A small network was trained on invented records. Each row is its activation on one of them, seen along a few directions.
Each row is followed by the record's values for the fields H, W, E, M, Y, J, T.
A field that a record lacks is left out.
Other fields move the rows too, some of them a lot.
Strong random noise was added to every row along 2 fixed directions; ignore it. To show where, here is one row again and again, with new noise each time:
[-147 -229 -187  424   83   77  254   75  209  102  -35 -202   51  -67
 -308 -458 -282 -265  -67 -175 -163  -36]
[-355  114 -135 -442  302  275  -22  388  274 -211  414 -159 -247  -42
 -339 -435  -18   15 -136 -311 -377  -55]
[-380  260 -296 -596  204  407   39  567  208 -236  414 -130 -295  -85
 -224 -789  -19  -14 -229 -226 -241   78]
[-173 -102 -313  277   11  188  295  227  158   73  -22 -178    4 -100
 -217 -740 -276 -279 -144 -112  -60   70]

[  44 -431   12   79  419 -134  -70   21  210 -271    5   31  203 -166
  -10  350 -228  264 -248 -303    1 -193]
M is m2, Y is y2, J is j1, T is t3
[  -8  206 -338   38 -370  126   15  267  -23   74 -333   65  -36   -5
  447 -638  121  -41 -202  309  366  401]
H is h4, W is w1, E is e2, T is t3
[ 131   55 -192   26 -143  -28   45  -49 -233   61  -77  207   79 -189
  280 -313   84  -66 -169  130  424  377]
H is h4, W is w5, E is e2, T is t1
[  94  111  -44 -314   46   50  -41  110  -40 -180  199  225 -179   13
  285  -59   96   97  -49    8  201  195]
H is h1, W is w5, E is e1, T is t1
[  28 -179  -35  422   16 -146   18   44   99  -25 -309  -81   80  -65
  143  -62 -104  -49   10   -5  -85  129]
M is m1, Y is y2, J is j1, T is t3
[ 194  -27 -142  586 -303  -30  321 -116 -132  256 -393  -35  311  -50
 -104 -247 -211 -298 -108  189  434   57]
T is t2
[ -54   20  -65   57   39  -95  -66 -162  -12  -92   89   41  -89  131
   19  137  -36    0    3 -183 -223  -40]
H is h3, W is w5, E is e1, T is t1
[  42 -323  370   98   73 -241 -140 -380  -65  261  103  -68  129  -55
 -319  603  -75   95  150  -88  -82  -86]
H is h2, W is w5, E is e2, T is t3
[-138   40  -89 -529  220  145  -90  247  -25 -327  213   92   21  -80
   27 -205   81  133 -263   -5  185 -187]
M is m2, Y is y1, J is j2, T is t2
[-209 -166 -314  296  -60  -21  298  112  268   -3 -218 -104   99  298
  -19 -238 -143 -157  138 -105 -117  -87]
M is m2, Y is y1, J is j2, T is t2
[-229   71  -72   72   90  -54   18  158  214 -263  -36   22   -6  101
   17  -10 -193  -40   70    3 -181   15]
M is m2, Y is y1, J is j1, T is t2
[ -61  228  -28 -268   67  103 -133   94  -60   22   97  181   71  -44
  273 -322  114   80  -75   37  222  212]
H is h4, W is w5, E is e2, T is t1
[ -46  184  -57 -427   17   91  -65  180  141 -139   99  -40 -123   49
 -125  -83   83  215 -121  -76  102   29]
T is t3
[ 110  -53  208  111 -117 -152  -42 -128   92 -170 -191    0   58  111
    6  238   72   63  194  -37 -255   -7]
T is t3
[  19  169 -131  -49  -84  180  237   60  -57   40  -68   77  149   82
  156 -557 -101  -27   12  -45  204  116]
T is t1
[   6  214   23 -402  212  220    9  147   -6 -103  227  162   88  -10
  147 -218   26  269  -86 -183  117   87]
T is t1
[  53   99   42   10  -13  103  165  -68   43   66 -109   28   69  216
   68 -232    5 -129  161  -74  -59   39]
T is t1
[ -44  175 -133  127 -189   24  203   99   73  -95 -176   22   84   60
  -92 -318 -145 -233  -12   35    8  131]
T is t2
[ 169  -29  105    8  269 -221 -180 -157   62 -182  199   46   64 -116
 -131  439  -33  199   72  -55    1  -64]
M is m1, Y is y2, J is j1, T is t1
[-136  226   72 -227  -96   55   15   26  -91  -84  278  -11 -158   23
   23  -55  119  -59  -18 -122 -204  -91]
H is h3, W is w5, E is e1, T is t2
[-280  388 -272 -667   88  446 -141  565   41 -337  372   46 -229   10
  103 -536   55  110 -183   84  163   64]
M is m2, Y is y1, J is j1, T is t2
[ -49 -594   82  647  289 -127  209 -219  159   18    3 -217  246   99
 -318  226 -229 -132   19 -389 -194 -306]
M is m2, Y is y1, J is j2, T is t2
[ -36   90    2   26   37  -51   80  113  157 -191  -48  109   95    9
  -46   -8 -129  -12  -68  -39  -51   60]
T is t2
[ -46  -36   48 -315  237   24  -45  159   64 -256  112  214   79  -70
  -67   23   47  197 -317 -133   56 -190]
T is t2
[  86 -127  100  -45 -106  -25  -29  -98 -127   30  115   39   -3 -142
  128  -60 -149   99 -176   71  185  -61]
H is h1, W is w5, E is e1, T is t3
[ 281 -127  -66  240  -49 -164  112 -166  -64  131  -96  145  163 -117
 -156   28  -97    6  -36  -83  227  -64]
T is t1
[ -94  214 -231 -533  170  241 -167  386  221 -232  366   44 -316  -98
  -69 -501   25   15  -24 -123 -109   35]
M is m1, Y is y2, J is j2, T is t1
[-131  199 -145   86 -346  101  241  -77  -37  292  128 -215  -94    3
 -211 -422   16 -194  114   79    1   14]
H is h4, W is w1, E is e1, T is t2
[ -88  -35  106 -384  321   34 -117  224  122 -373  163   82 -115   35
   71  185  104  399 -165 -228   12   91]
T is t3
[ 150 -145  247  465  218 -174   98 -296   85  165 -170   30  240   28
  -79  205 -143  135   70  -97  -23 -108]
T is t1
[   6  290  102 -391   90   80  -87    1 -151   65   98  161  -17  -58
 -138 -115   50  162   -2  -65   58  -86]
T is t1
[ -30 -245  160  -33  236 -128  -53 -173   13  -83    2  -30  152  -33
 -230  391   35  -12   56 -139  -34 -391]
M is m2, Y is y1, J is j2, T is t2
[-237  -96 -242 -107  204  251   32  360  268 -104  272  -54  -46   52
  -78 -262  -95   81 -107 -251  -44 -107]
M is m2, Y is y1, J is j1, T is t2
[ -73  -59 -298  331 -282  112  228  -63   60  186 -162 -181   15   64
 -154 -494 -273 -168 -105   12   84   71]
H is h4, W is w1, E is e1, T is t3
[-147  234  205 -816  358   73 -376  -13   31 -248  701   75 -352   98
 -192  517  260  366   29 -342 -435  -89]
H is h1, W is w5, E is e2, T is t1
[  71  111 -398  -64 -274  160  214  436    3 -231 -318  277   79  -18
  541 -673  -54  214 -238  225  405  345]
T is t3
[-132   86   -3 -379   66   89 -210  101  -21 -197  108   89  -16  -43
  154   62  156  163 -191 -130   50  266]
H is h4, W is w5, E is e2, T is t3
[  91   61   13  254  -89  -47  172   74  123  -30 -206   83  -15  108
  100  -41  138    6   16  128  -56   21]
T is t2
[  96   71   86  -34  -43 -124 -141  -32  -19 -265 -388  265  -72  -18
  586  346  172  222  -19  395  218  228]
H is h3, W is w3, E is e2, T is t3
[  62  454  202 -246 -420   -2   42 -147 -406  494   96  -99 -196  -69
  -99  -35  264 -273  227  376   64  107]
H is h2, W is w3, E is e1, T is t2
[-305  359  -87 -378   24  133   26  372  392 -303   79  -28 -281  379
 -119 -205  157  -20   74 -101 -402   68]
T is t2
[  68 -280    5  302 -124  -96  123 -251 -129  136  -61  -46  208 -121
  -87   60 -223   98  -55   10   34    3]
H is h4, W is w5, E is e1, T is t3
[  60   -3  400 -168 -133 -200 -163 -205  -61  229   36 -112 -106  136
 -136  358  191  -73  285  107 -323  -12]
H is h2, W is w5, E is e1, T is t3
[-107 -112  123  255  -37 -157 -139 -107  118 -232 -410  168 -167  131
  398  311  141  106  185  186  -75  174]
H is h3, E is e2, T is t3
[  50    9  -60 -265  114  128   58  182 -223   95  223 -104  135 -279
  -56 -365   22   27 -277   53  500    2]
M is m2, Y is y2, J is j2, T is t2

Here are new rows. What are their fields?
[  51   80 -102 -259   99   34   85  295 -121   46  169  -50  175 -271
    0 -256  -76  -11 -275 -152  315   32]
M is m2, Y is y2, J is j1, T is t2
[ 231 -410 -424  532  -74  123  433  104 -144  200 -143  -16  495 -565
   53 -845 -500 -204 -507   25  902  -22]
M is m2, Y is y2, J is j2, T is t2
[  11 -146  198  -94  -35 -112  -43 -165 -147  243   87  -43   40  -83
 -165  174  -53   51   57   49   61   92]
H is h2, W is w5, E is e2, T is t3
[ -17  151   97 -531  -70   99  -62  133  -57  155  165  -67 -207  101
  -68  -96  118  -29   27  145 -113  156]
H is h2, W is w5, E is e1, T is t3
[ -57  -31 -131 -379   23  230  -74  243    6 -271   56  -19  -71   43
   95 -260  -17  -25  -14  -47  101   27]
M is m2, Y is y1, J is j2, T is t3
[  76 -149  356 -219  127  -79 -154 -141  188 -141   79  -27  -46  141
 -135  482  194  272  157 -129 -322 -174]
T is t3
[-320   88 -155 -396   97   88   42  266  248 -147  207 -141 -105  234
 -163 -130  100   10  130 -270 -235 -149]
M is m2, Y is y1, J is j2, T is t2
[  26 -157  122  -55   77 -135   -4  -49  159 -159  -57   14   76   69
 -218  222  -31   72   -4 -259  -72 -100]
T is t3
[  70 -274  508  365  100 -384 -249 -472   17  222   43   78  181  -64
  -93  919  232   13  193  -64  -95 -187]
H is h4, W is w5, E is e2, T is t2
[ -53 -184 -283   34   35  168   65  259   70 -280 -175   50   73  186
  314 -237 -144    3  -88   53   77  166]
M is m2, Y is y1, J is j1, T is t3
[-159  -66  -26 -236  139  149  -19  176  184   62  367 -199  -37   51
 -290 -142   36  -38   61 -274  -60 -190]
M is m2, Y is y1, J is j2, T is t2
[ -64    7 -107  262   10  -41  166  185  297  -83 -181   84   78  176
    1  -89  -89   36  -66  -10  -12   80]
T is t2
[ 107   35  118 -225   26  -68 -265   89 -221   58   84  -12   76 -302
   38   96   84  159  -64  -50  219  -52]
M is m1, Y is y2, J is j1, T is t3
[-313 -142  102  202  254 -154  -23   -9  429 -249   66 -101    1  349
 -191  465 -125  -39  310 -290 -652 -134]
M is m2, Y is y1, J is j1, T is t2
[-119   -2  -26  159 -289   48  218 -125 -184  457  106 -173  122  -41
 -378 -339 -131 -349   91   33   38   74]
H is h2, W is w5, E is e1, T is t2
[ -57  261  166 -654  344  217 -121  177  120 -253  347  158  -67  106
   92    5  168  317   -3 -269 -130   -5]
T is t1
[  48 -370  521  398  130 -225   13 -534  196  241   96 -162    3  281
 -436  928   18 -257  318 -209 -489 -387]
H is h1, W is w5, E is e1, T is t2
[  54  265  374 -120  -82  -85 -101 -314 -258  252  277  -76 -171  -24
 -142  580  154   38  154  112 -106 -171]
H is h1, W is w3, E is e1, T is t2
[  79  185 -412 -360 -182  310    1  479 -118   85  -16   16   75 -228
  196 -741 -105 -104 -327   74  460  216]
M is m2, Y is y2, J is j1, T is t3
[  69 -178   92  237   70 -154  -44   -9   44   49  -88 -153   36 -127
  -20   83  -56   41   56  -97 -109   -9]
M is m1, Y is y2, J is j1, T is t3
[ 186 -254 -319  774 -230 -195  302 -174 -197  198 -264   66  257  -39
  201 -419 -429 -196 -201   33  339   62]
H is h3, W is w5, E is e1, T is t1
[ 216   48 -138  104 -271   45  157  163 -135 -104 -217  161  212 -217
  372 -378 -105  181 -172  119  401  301]
T is t3
